Each row has a name. Each piece below is followed by the name of the row it came from, unless a question asks for something else. Each question is about the rows just above it. Places in a row count from 0.

Columns, left to right: Q S G L W
[134 192 144 141  94] = Terod
[159 144 106 107 128] = Todu
[106 128 159 107 143] = vudi
[136 195 139  83 133] = Mif
[107 159 106 144 129] = Vasa
[134  98 130  72 125] = Gat
[146 136  53 104 131] = fezat
How many times does vudi hold [159]? | 1
Where does [107 159 105 144 129] differ from Vasa, and what was there? | 2, [106]
Which column holds this, read top down? [128 143 133 129] | W
[106 107 129 144 159] is which row reordered? | Vasa
[107 128 159 144 106] is which row reordered? | Todu
[136 107 134] is in which column, read top down? | Q

Columns, left to right: R J F M D T
[150 132 119 137 132 139]  Midon
[140 132 137 119 150 132]  Res
[141 137 154 102 194 141]  fik
[126 140 206  88 199 183]  Mapo
[140 135 145 109 180 135]  dufo
[137 133 140 114 168 132]  Ruk
[135 132 138 117 158 132]  soret
Shared by fik and Res: | [137]
[132 137 140 119 132 150] is which row reordered? | Res

Columns, left to right: U Y X K H
[127 123  37 131 122] -> gem
[127 123  37 131 148] -> kul
[112 131 132 179 105] -> Zezu
[130 132 179 112 105] -> turu
[127 123  46 133 148] -> zuz
[130 132 178 111 105] -> lof
[122 131  37 123 127] is which row reordered? | gem
Which column holds [131 132] top down? | Y
How many times does Zezu hold [104]? | 0
[105 148 105] is in which column, read top down? | H
Which value is in both gem and Zezu? | [131]
Which row holds these entries in another order? [105 112 130 132 179] | turu

Columns, left to right: E P N C B Z V A
[138 132  67 130 151 125  72  87]  bozib
[142 132  67 130  85 126  85  85]  suv
[142 132  67 130 151 125  72  87]  bevut
Count of [85] in suv: | 3
Put [ 87 142 132  67 130 151 125  72] back in order: which row is it? | bevut
Put [ 87  72 125 151 130  67 132 138] back in order: which row is it? | bozib

Columns, left to right: direl vut fer vime
[142 103 221 153] -> buz
[ 74 128 172 124] -> lefa
[ 83  72 101 171] -> teve
[130 113 209 160] -> rizu
[ 75 133 173 112] -> Pim
[ 88 102 174  89] -> fum
[ 80  78 129  73] -> lobav
[ 88 107 134  84] -> suli
Which column holds [103 128  72 113 133 102] top down? | vut
The one value in suli and fum: | [88]
Where does [ 74 127 172 124] differ from lefa, and what was there? | 1, [128]
[221 172] is in which column, read top down? | fer
Which column holds [153 124] top down? | vime

Columns, left to right: Muva Kan Baki Luvad latun Duro Monan Belo
[151 104 134 138 150  99 121 127] = zovur
[ 95 161 122 112 121 168 184 134] = Veki
[163 106 112  93 149 149 152 137] = rovo
[171 116  90 172 116 113 131 121] = Nuzaf
[142 116 145 125 125 113  97 142] = vofa
[143 122 108 109 108 143 108 115] = Kased
[151 104 134 138 150  99  93 121] = Rebip
[112 148 149 106  93 152 137 163] = tof
Times [107] occurs in Kased: | 0
Which column holds [142 143 151] top down? | Muva
[ 93 106 112 137 148 149 152 163] is which row reordered? | tof

Columns, left to right: mabu sogid levep Lir kipu Vumin gav dise tal fetos
[137 101 137 139 181  60 150 167 181 136] -> Lav
[ 60  60 181  60  60 181 138 101 181 181] -> Keb
[137 101 181  60 181  60  60  60 181 181] -> pav
[181 180 101 181 137 167 137 139 149 155] -> Zodos
asked: [137 101 181  60 181  60  60  60 181 181] | pav
Which column holds [181 155] top down? | fetos
Count of [155] in Zodos: | 1
Where does [180 180 101 181 137 167 137 139 149 155] differ from Zodos, and what was there? | 0, [181]
Which row holds these entries in another order? [181 181  60  60  60 181  60 181 101 137] | pav
Count of [181] in pav: | 4
Put [101 138 181 181  60 181 181  60  60  60] back in order: which row is it? | Keb

Columns, left to right: Dup tis Sovi tokog lekeb didag nokos
[128  94 138 112 135 117 195] : gokom
[117  96  89 128 151 110 118] : Pas
[ 94 195 135 138 111 117 128] : kolus
[128  94 138 112 135 117 195] is in which row? | gokom
Put [195 112  94 135 128 117 138] back in order: which row is it? | gokom
Which column holds [ 89 135] top down? | Sovi
asked: [117  96  89 128 151 110 118] | Pas

